Each row below holds a small network's activations on one record, seen along a few directions.
After each row come some of the record's fields: W, S, T, C.
The largest differences between rows may come from other fields.
Random noise pushes rows far along 2 fixed directions. That doesn't count. These rows show it; they differ only by the noise:
[-312  -76  469 -164 -598 -268   26  563   98   -3  315   88  179   72
 -227]
[ -39  -44   88 -147  -92 -138   -3  -34  -13   46   10  -63  -61   24
  -18]
[ 133  -42 -120 -188  161  -53   -3 -354  -28   96  -98  -75 -193  -32
  -17]
[  54   -8  -87  -66  170 -100  -38 -312 -126   36 -211 -231 -172   43
  236]

[  41  104  -37  317  345   79  -85 -216 -168  -38 -212   39  -55   37
  256] : <W:w1 S:s1 T:t7 C:c1>
[   7   14  108  574  366   95 -196  -75  -96   37 -161  267   41   30
  166] : <W:w1 S:s2 T:t5 C:c4>
[ 214  -11 -271   97  522  139  -60 -527    7   30 -280   96 -170   -1
   19] : <W:w1 S:s2 T:t5 C:c1>
[ 308 -113 -135   52   81  179    1 -225  162   23   -8  127 -164  -33
  -95] : <W:w1 S:s1 T:t3 C:c3>
[ 109  -81 -252 -356   73   18  120 -266  189  233  105  139  -38 -160
 -384] : <W:w1 S:s2 T:t3 C:c3>
[ 370 -159 -222  -35  328  332  -57 -401  207   69   71  285 -185 -133
 -374] : <W:w1 S:s1 T:t3 C:c4>
[-502  295   15  119  131 -272   11  105 -308  -90 -241 -212  233   92
  297] : <W:w1 S:s1 T:t2 C:c2>
[ 209  122 -280  -31   98  174  -25  -45   49    5  -15  -28 -108 -104
   55] : <W:w1 S:s2 T:t7 C:c3>
[  15 -196  257 -284 -633 -118    3  526  242  -65  386   77   91  -17
 -315] : <W:w2 S:s2 T:t5 C:c3>
[-591 -125  467  506   56 -446 -147   28 -337 -209 -399 -215  296  368
  563] : <W:w1 S:s1 T:t1 C:c4>
[  90  -88   -3  139  304    2  -80 -285 -106   86  -25  164   22  -73
 -149] : <W:w2 S:s1 T:t5 C:c3>
[-203 -131  155   73 -127 -368  -39  -40 -227  -45 -225 -482   43  199
  532] : <W:w2 S:s1 T:t3 C:c3>
[  -2   79   82  349   51   10 -119  113  -56  -48  -82  110   13   44
  221] : <W:w1 S:s2 T:t7 C:c4>
[  10  -77  204  287 -181  -25  -98  200   72  -72  -60   -9  -47  147
  269] : <W:w1 S:s2 T:t3 C:c4>
[-438  274 -114 -140   70 -168   86  111 -241   78 -162 -475  198   29
  307] : <W:w1 S:s2 T:t3 C:c2>
[ 444  -89 -209  318  362  219 -260 -314  -97 -181 -366 -389 -346  118
  599] : <W:w2 S:s2 T:t5 C:c1>
[ 209 -264   60  -49   48  -67   -4 -422  162  -11  -78  312 -151   50
 -324] : <W:w1 S:s2 T:t1 C:c3>
[ -9 153 137 253 -61 150 -16 282   4 -65 106 243  71 -11 -25] : <W:w1 S:s1 T:t7 C:c1>
[   2  -36  211   90 -318  170  -49  518   92 -208  262   44  105   19
  -81] : <W:w1 S:s1 T:t6 C:c1>
[-304  113 -113  -78  -49 -198   51   71 -130   49 -179 -449  111   63
  431] : <W:w1 S:s2 T:t3 C:c3>
[-134  237 -127  123  270   24   38  -27 -230   12  -84  -62  143  -56
   75] : <W:w1 S:s1 T:t7 C:c2>
[ 116  -58   55   88 -125   55  -72  210  141   60  111  122  -50  -42
   11] : <W:w1 S:s2 T:t5 C:c4>
[-351 -174  279  -60  -42 -289   50 -120   35   31   11  246  175  120
 -266] : <W:w1 S:s1 T:t3 C:c1>
[ 482 -215 -192 -108  181  216    7 -427  290  148   93  356 -287 -132
 -397] : <W:w1 S:s1 T:t3 C:c4>
[-70  88 -55  -7 -86 -89  78  33 -54  69 -18 -96  21 -21 138] : <W:w1 S:s1 T:t4 C:c3>
[-149 -103  169  209   66  -62  -93  -30 -177 -110 -150 -252   61  163
  335] : <W:w2 S:s1 T:t3 C:c1>
[ 302  -94    3  193  115  256 -128    4  133  -10  143  288  -60  -99
 -257] : <W:w1 S:s1 T:t5 C:c3>
[-343  -11  341  -43 -409 -187  -21  533  133  -60  274  287  264   14
 -298] : <W:w1 S:s2 T:t6 C:c4>
[-512   36   69 -464  -77 -202  232   73   92  348  335  324  362 -200
 -677] : <W:w1 S:s1 T:t3 C:c4>
[ -28  -57   79 -183 -207  -60  -55  248  114  -99  146  -29   47   22
 -228] : <W:w2 S:s2 T:t5 C:c2>
[ 230  140 -469 -369  111   75  144 -268   47  148 -106 -267 -253 -129
   79] : <W:w1 S:s2 T:t3 C:c2>
[ 102   10 -100 -365 -207  -17  175  -19  134   94   85  -54  -99  -50
 -215] : <W:w1 S:s2 T:t3 C:c2>
[  40   15 -353 -151  571  -43   77 -749 -285  155 -304 -251 -133  -80
  189] : <W:w2 S:s1 T:t3 C:c1>
[ 272  481 -595    3  388  416   61 -139 -115  -15 -126 -161 -195 -214
  190] : <W:w1 S:s1 T:t7 C:c2>
[ -14   88  -99 -115  -85  -51  107  -22  -21    9 -152 -272  -68   70
  201] : <W:w1 S:s2 T:t3 C:c2>

Here are new rows. What are their fields?
[ 107   72 -258   55  461  161  -36 -359 -113   34 -157  -34  -61  -65
  103] : <W:w1 S:s1 T:t7 C:c1>
[-103 -151   -3 -141  141 -192   74 -408   45   84  -75  243   30   -6
 -322] : <W:w1 S:s1 T:t1 C:c3>
[  71 -365  270 -124 -117 -161  -14 -206   99  -91   68  228  -44   96
 -367] : <W:w2 S:s1 T:t1 C:c1>
[  82   89 -119  183   18   97 -169  137 -102 -200 -147 -363  -54   73
  461] : <W:w2 S:s2 T:t7 C:c3>
[-414  126  529  508 -410  -53  -96  793 -129 -271   75  -52  309  225
  406] : <W:w1 S:s1 T:t7 C:c1>
[ 241 -202  -32 -267 -214  -29   74 -146  255   90  131  147 -162  -40
 -311] : <W:w1 S:s2 T:t3 C:c3>
[-113 -172  135  -71 -136 -151   20   -9    4   40   51  -33   42   38
   -1] : <W:w2 S:s1 T:t3 C:c4>
[ 425 -240 -105 -157  -86  149  -27  -58  220   41  249  138 -169 -144
 -315] : <W:w2 S:s1 T:t5 C:c3>
[  79 -273   15 -543 -301 -274  130 -167  177  173  155  -27  -63  -43
 -354] : <W:w2 S:s2 T:t3 C:c3>
[-193   26   57   11  -23 -156   66  -34  -55  106 -114  -85   28   74
  202] : <W:w1 S:s2 T:t3 C:c1>
[  95 -195   49  -61 -147  -55  -42   12   65  -11   54 -120  -89   32
   86] : <W:w2 S:s1 T:t3 C:c4>
[-278  229 -219 -280  101  -29  221  -26  -87  215   69  -87  151 -155
 -139] : <W:w1 S:s1 T:t3 C:c2>
[ 216  -38 -277 -274  140  163  100 -293  120  103   57   -6 -180 -125
 -173] : <W:w1 S:s1 T:t3 C:c1>
[-270   75 -197 -383  236  -34  239 -304   25  298   81  177  151 -170
 -428] : <W:w1 S:s1 T:t3 C:c1>
[ 243  -35 -121 -116 -143   17   31  -15   76  -43 -101 -291 -210   68
  208] : <W:w1 S:s2 T:t3 C:c2>
[ 69 232 -85 114  12 153  -9 181 -41 -75 -25 -14  -9 -25  85] : <W:w1 S:s2 T:t7 C:c2>
[ 260 -163   -2   53 -184   68  -16  -26   87 -109  -50 -183 -171   90
  224] : <W:w1 S:s1 T:t3 C:c3>
